These are the activations of a small neural network, seen along a few directions. Each row is one input.
Each table varies a few parts of the input and shows all the possible inputs, shuffled.
A made-up example of a description, with smaller parts first: one of 8 places around a ring, together with either a single point or (one of 2 separate values, together with one of 4 places along a line) or one of 11 places around a ring.
Shared parts are said once, and a part with two or three values counts as separate values.
In the rows, zero is written as 128.

Other details of the inputs shift rows strongly along two fixed directions, in all tables alike. That doesn't count.
These rows show it; all are for the same input, with only those details redrawn:
[136 144 137  81 129 129 122 125  88  97 104 163 131 135 142]
[ 49 122 110 101 170 140 104 144 151 145 115 179 145 109 192]
[ 67  58 105 131 165  81 125 128 227 252 135 115 176 106 123]
[142 178 144  64 124 155 115 129  42  39  93 191 115 140 166]
[ 45 115 108 105 172 136 104 144 163 158 117 175 149 107 189]
[ 67  58 105 131 165  81 125 128 227 252 135 115 176 107 123]
[189  87 142 103 107  63 151 100 140 189 121  90 157 143  52]
[194 120 149  86 103  89 144 104  95 132 110 117 141 148  75]

A family of inputs:
x1: [ 59 138 100 103 164 154  95 175 157 141 125 164 153  93 181]
x2: [139 193 142 147 106 195 128 134  52  14 134 137  75 145 170]
x3: [193 122 145  85 106  98 141 109  87 119 107 124 136 144  74]
x4: [188 104 147 182 100 123 160  85 116 118 148  86 101 161  72]
x5: [ 45 110 103 203 161 173 116 150 202 157 165 115 119 108 175]
x6: [125 142 147 165 117 154 141  99  92  71 139 128  87 160 162]
x7: [ 49 132 100 103 164 145  99 173 166 156 126 153 153  91 181]
x8: [ 66 164 122 169 138 189 117 145 126  81 148 137  96 125 208]
x9: [ 75 102 109 113 149  97 116 154 196 211 138 106 170 105 144]
x10: [186 144 154 164  81 123 157 106  98  99 151  64 101 163  99]
x11: [198  99 130 113 108  66 139 116 150 182 121  95 156 120  32]
x12: [103 138 119  94 137 124 114 155 143 150 124 131 152 111 148]
x13: [134 169 144  67 126 144 116 127  52  51  97 181 119 144 170]
x14: [ 53 113  97 118 171 141  98 174 194 181 132 146 164  89 162]
x15: [141 183 144  61 125 160 113 130  35  29  91 196 112 141 172]
x16: [179  90 146 187 100 106 166  81 135 148 151  68 106 159  65]
x17: [180  85 149 189  96  94 170  76 147 165 155  58 112 163  64]
x18: [135 136 140 174 126 175 135 108  98  65 138 141  87 151 141]
x19: [195 139 145 171  87 139 152 112 101  96 151  75 101 152  82]
x20: [220 172 124 104  87  84 129 159 104 128 110 112 133  99  56]
x21: [ 77 128 114 101 167 157 101 148 131 114 110 191 139 112 172]
x22: [123 137 125 187 127 155 129 117 133  97 144 127  95 125 131]
x23: [194  82 135 109 112  71 148 105 141 185 122  97 158 138  41]
x24: [151 191 117 187 105 154 125 156 109  75 138 123  81 103 135]
Question: Changing only one part turns x17 into x15. The same change can be made to x24. Which row results?
Answer: x20
Question: Describe the family of inputs behind these rows.
Answer: one of 2 separate values, together with either a single point or one of 11 places along a line
Question: A walk changes only the place on the line of 11. It starts at x10 and steps to x8. List the rest of the walk in order.
Answer: x2, x19, x5, x22, x18, x4, x16, x17, x6

A family of inputs:
x25: [ 46 141 110 165 164 178 109 142 151 111 138 158 110 111 203]
x26: [178  87 144 119 105  71 154 107 154 199 137  68 159 149  63]
x27: [ 72  84 113 127 158 107 126 125 181 199 129 132 152 118 145]
x28: [120  79 117 184 125 102 145 111 197 204 161  72 138 126  95]
x29: [141 196 130  94 120 156 109 149  61  39 102 181 105 117 163]
x30: [ 92 112 106 128 146 122 118 157 179 185 137 115 154 102 133]
x31: [228 157 164 133  74 130 156 100  55  62 128  97  91 165  72]
x32: [117  74 119 185 134  97 144 118 198 207 160  74 137 128  98]
x33: [ 87 159 131  92 143 160 108 141  99  80 117 168 127 131 194]
x34: [218 162 156  89  97 140 136 110  33  40 100 158 108 155  90]
x35: [ 93 150 121 107 155 170 103 138 100  70 109 197 118 118 174]
x36: [ 53 143 102 118 161 158  98 169 155 132 129 156 140  94 184]
x37: [ 39 121 112 111 171 148 106 136 146 132 119 178 135 113 201]
x38: [197  86 143 173  90  78 165  95 156 183 147  46 131 150  38]
x39: [238 170 152  98  77 103 144 121  54  78 107 119 114 142  67]
Question: Describe the family of inputs behind these rows.
Answer: either one of 5 separate values or (one of 2 separate values, together with one of 5 places around a ring)

A family of inputs:
x40: [ 89 109 130 138 151 143 116 105 148 118 129 151 128 133 150]
x41: [135  72 125 159 141 117 143 124 178 197 136 105 140 133  84]
x42: [ 77 150 126 119 131 136 124 125 122 114 123 133 112 119 174]
x43: [110 138 121 153 144 126 118 146 149 137 123 160 118 117 159]
x44: [ 78 119 116 142 148 119 124 111 153 148 119 143 116 110 148]
x45: [194 153 130 119  91 126 135 136  86  92 138  92 124 131  82]
x46: [110 140 111 150 138 129 119 137 146 138 129 161 124 111 159]
x47: [ 82 138 112 132 145 141 123 121 109 107 117 173 108 115 176]
x48: [ 86 137 111 139 139 143 109 155 166 138 144 111 135  97 137]
x49: [194 142 152 117 103 151 143 104  77  80 112 131 111 147  81]
x50: [146  79 100 168 129  90 134 128 193 204 149  86 150 103  57]
x51: [200 164 143 122  83 109 145 124  88 107 131 105 121 146 107]
x52: [200 141 136 134 106 121 133 133  91  88 120 118 112 131  68]
x53: [ 73 144 114 123 136 140 125 133 116 119 129 141 117 120 188]
x54: [ 93 153 109 137 147 163 101 149 134  89 124 162 116  94 146]
x55: [ 95 123 119 130 139 167 129 143 136 137 143 129 136 126 158]
x56: [195 151 146 137  97 100 140 108 113 117 118 122 117 133  84]
x57: [185 153 146   5 109  96 119 142  63 108  86 151 169 135 102]
x58: [ 80 132 121 128 157 172 110 119 107  74 127 188 119 136 191]
x59: [118  70 125 156 124  61 154 117 192 236 146  57 143 130  91]
x60: [185 135 165 111 101 128 143 108  69  73 129 106 118 177 113]
x61: [122  80 128 148 127 114 145 121 197 216 150  65 154 127  84]
x62: [170 145 162 105 100 135 135  97  78  69 129 109 119 166 115]
x63: [ 90 170 125 133 133 145 112 148 141 117 128 143 124 113 184]
x64: [ 79 126 125 125 145 158 117 126 124 106 144 143 134 141 186]
x65: [ 78 120 117 143 153 126 125 128 135 133 115 158 109 118 167]
x66: [ 99 145 117  24 164 128  92 157 100 110  78 220 164 103 165]
x67: [130 101 116 155 128 102 131 153 181 186 151  70 147 113  88]
x68: [ 92 113 110 141 153 169 122 134 142 135 132 161 128 119 152]
x69: [195 153 150 131  91 100 145 133 104 123 128  97 121 148 104]
x70: [192 134 155 116  99 142 150 127  83 104 127  97 120 161  93]
x71: [123  66 133 157 145 100 137 105 174 178 141 111 141 146 102]
Question: Describe the family of inputs behind these rows.
Answer: one of 2 separate values, together with either a single point or (one of 3 separate values, together with one of 5 places around a ring)
Question: Changing only the choice among 2 separate values turns x58 into x64. The same change can be made to x46. Which row results?
Answer: x51
Question: A walk changes only the place on the ring of 5. It starts at x67 and steps to x69. List the rest of the walk in order.
Answer: x59, x60, x70

A family of inputs:
x72: [162 148 147  90 117 138 129 117  73  78 109 154 124 148 128]
x73: [158 102 137 151 110 100 147 102 142 152 142  82 127 142  81]
x74: [ 50 125 100 177 161 168 111 154 179 142 147 140 119  99 178]
x75: [175  70 141 143 108  72 160  99 167 210 145  60 152 152  57]
x76: [144 159 135 116 114 135 128 137  96  96 123 132 118 134 144]
x77: [ 45 102 110 166 168 153 115 134 183 155 145 146 130 119 184]
x78: [140 132 138 158 121 153 138 110 105  91 135 131 101 148 134]
x79: [ 50 119 100 164 163 155 107 156 187 154 147 136 133  99 174]
x80: [183  76 124 115 114  55 145 122 177 225 130  74 171 120  30]
x81: [151 162 134  98 117 130 122 135  91  92 111 150 125 127 134]
x82: [ 52 127 101 120 166 147 100 163 175 157 128 158 149  93 176]
x83: [181  87 132 171 102  70 156 107 176 202 151  54 139 135  48]
x84: [157 152 144 143 106 151 139 108  78  65 128 126  92 147 125]
x85: [159 163 137 153 107 150 135 123  87  72 129 131  92 137 130]
x86: [150 136 139  82 129 129 125 122  84  96 103 165 132 140 128]
x87: [151 146 140  91 116 126 128 118  87  94 112 140 127 136 123]
x88: [ 53 117  98 116 170 124 102 158 178 174 119 168 152  91 174]
x89: [ 88 117 117  97 153 121 114 135 141 146 113 157 145 112 148]
x90: [159 163 138 106 109 145 128 141  83  82 123 127 120 135 128]
x91: [153 156 146 102 108 139 134 119  71  75 119 130 114 147 135]
Question: Changing only one part turns x87 into x81. The same change can be made to x84. Which row results?
Answer: x85
Question: Describe the family of inputs behind these rows.
Answer: one of 4 places along a line, together with one of 5 places along a line
Question: A walk changes only the place on the line of 5. It starts at x86 and steps to x72. List the rest of the walk in order.
Answer: x75, x77, x78

A family of inputs:
x92: [ 82 148 111 129 136 134 113 141 146 133 131 137 128 100 163]
x93: [ 81 122 125 138 149 150 116 127 158 129 133 134 130 121 153]
x94: [166 140 140 117 101 109 138 126 120 133 127  86 132 132  88]
x95: [ 56 112 109 125 162 136 119 132 162 165 127 159 139 114 185]
x96: [ 72 120 125 125 146 143 125 127 143 140 130 128 127 125 161]
x97: [192 107 147 113  93  96 154  98  95 128 132  71 132 157  62]
x98: [135 101 126 138 130 106 132 109 164 170 132 124 146 129 107]
x99: [136  86 113 154 133 101 141 123 183 208 138 110 147 113  86]
x100: [112 178 128 131 125 157 118 158 106  87 132 142 114 133 189]
x101: [130 131 120 150 130 130 129 129 124 114 124 138 109 115 116]
x102: [189 133 140 158 101 127 152 126 111 123 139  97 113 149  98]
x103: [177 108 141 117 117 114 133 114 120 129 132 111 146 147  84]
x104: [128 120 132 117 134 112 132 121 115 130 114 146 125 136 136]
x105: [170 149 132 123 118 136 130 133  83  82 106 161 108 132 114]
x106: [185 124 140 122 109 126 141 125 111 132 120 115 128 139  79]
x107: [168 164 139  86 109 136 122 145  73  77 119 137 131 135 125]
x108: [163 148 151 104 118 147 127 119  90  82 114 147 124 149 123]
x109: [138 151 125 108 121 122 122 137 117 126 120 140 134 117 137]
x110: [124 119 131 102 133 132 130 128 108 119 125 134 139 141 139]
x111: [125  75 121 150 133 100 133 112 187 184 152  80 152 128  84]
x112: [125 106 126 150 126 110 134 103 163 157 138 109 136 124 105]
x113: [ 51 109 117 119 165 145 118 142 165 164 126 151 142 120 184]
x114: [115 147 130 120 147 147 109 131 108  81 113 186 116 128 166]
x115: [178 123 150 155 103 115 146 111 127 130 146  95 123 159 104]
x116: [115  80 123 152 131  77 142 106 172 197 137  92 135 127  96]
x117: [ 88 126 106 152 144 147 122 133 151 138 133 142 119 102 146]
x118: [130 130 120 132 130 151 126 136 115 102 134 126 119 123 119]
x119: [127 100 128 157 134  98 130 109 163 157 135 113 131 124  99]
x120: [112 166 123 108 137 137 108 155 103  91 108 174 122 113 170]
x121: [ 74 122 117 131 141 134 124 119 141 141 131 138 123 118 165]
x122: [178 183 143  87  95 146 123 135  46  36 119 126 111 138 121]
x123: [ 83 126 128 146 136 144 130 138 140 136 142 131 120 139 188]
x124: [178 113 131 124 117 123 138 130 114 133 131 114 137 135  77]
x125: [128 130 126 137 127 148 130 131 127 121 127 121 117 121 117]
x126: [104 169 121 119 134 138 108 146 105  83 118 156 109 109 166]
x127: [ 95 138 120 111 143 135 114 155 154 151 125 138 143 112 156]
Question: Changing only one part turns x101 into x126. The same change can be made to x102. Which row results?
Answer: x100
Question: Describe the family of inputs behind these rows.
Answer: one of 4 separate values, together with either a single point or (one of 2 separate values, together with one of 4 places along a line)
Question: Change only the choice among 4 separate values in x97. List by row number the other rows that result.
Answer: x111, x118, x122
Question: Change only the place on the line of 4 in x99. List by row number the other rows that result.
Answer: x105, x106, x124

A family of inputs:
x128: [181 114 151 118  98  87 154 113 124 161 136  76 143 161  93]
x129: [ 79  86 109 150 163 146 116 151 198 186 148 124 157 116 139]
x130: [190 208 137  68  97 137 114 146  35  31  94 168 111 118 124]
x131: [ 34 149 120 135 155 171 112 145 138 112 137 150 118 124 229]
x132: [ 66 142 111  82 167 176  91 161 124  96 113 185 147 105 180]
x133: [186 112 149  90  94  74 153 110 111 163 124  77 148 153  78]
x134: [153 127 123 187 105 107 142 123 154 149 150  77 110 119  88]
x135: [160 168 158 126  91 145 145 105  55  51 134 106  93 165 145]
x136: [ 57 122 110 151 162 188 108 149 157 120 144 148 127 113 177]
x137: [135  89 132 182 126 108 148  87 153 152 141 108 109 141  98]
x138: [ 74  81 107 132 167 104 121 121 183 194 119 156 148 109 138]
x139: [ 75 158 121 121 163 182 103 137  95  60 108 222 105 126 216]
x140: [189 135 144  86 109 137 133 128  77  92 116 125 135 144  82]
x141: [ 64 112  90 143 159 110 109 166 204 205 133 133 151  78 147]
x142: [184  95 140  99 117  69 141  94 125 161 106 126 146 135  59]
x143: [174 131 145 142 110 127 146  92  89  91 119 137 100 151 104]
x144: [102 118 103 164 143 113 121 158 195 191 143 117 142  99 132]
x145: [147 129 120 172 112 108 138 134 161 162 143  90 121 113  95]
x146: [174 115 147  77 100  68 144 111 121 167 120  85 159 145  81]
x147: [136 168 141 135 120 202 122 128  60  16 132 148  90 146 155]
Question: Describe the family of inputs behind these rows.
Answer: one of 4 separate values, together with one of 5 places along a line
Question: Changing only the place on the line of 5 turns x141 into x145. The same change can be made to x133. Which row results?
Answer: x131
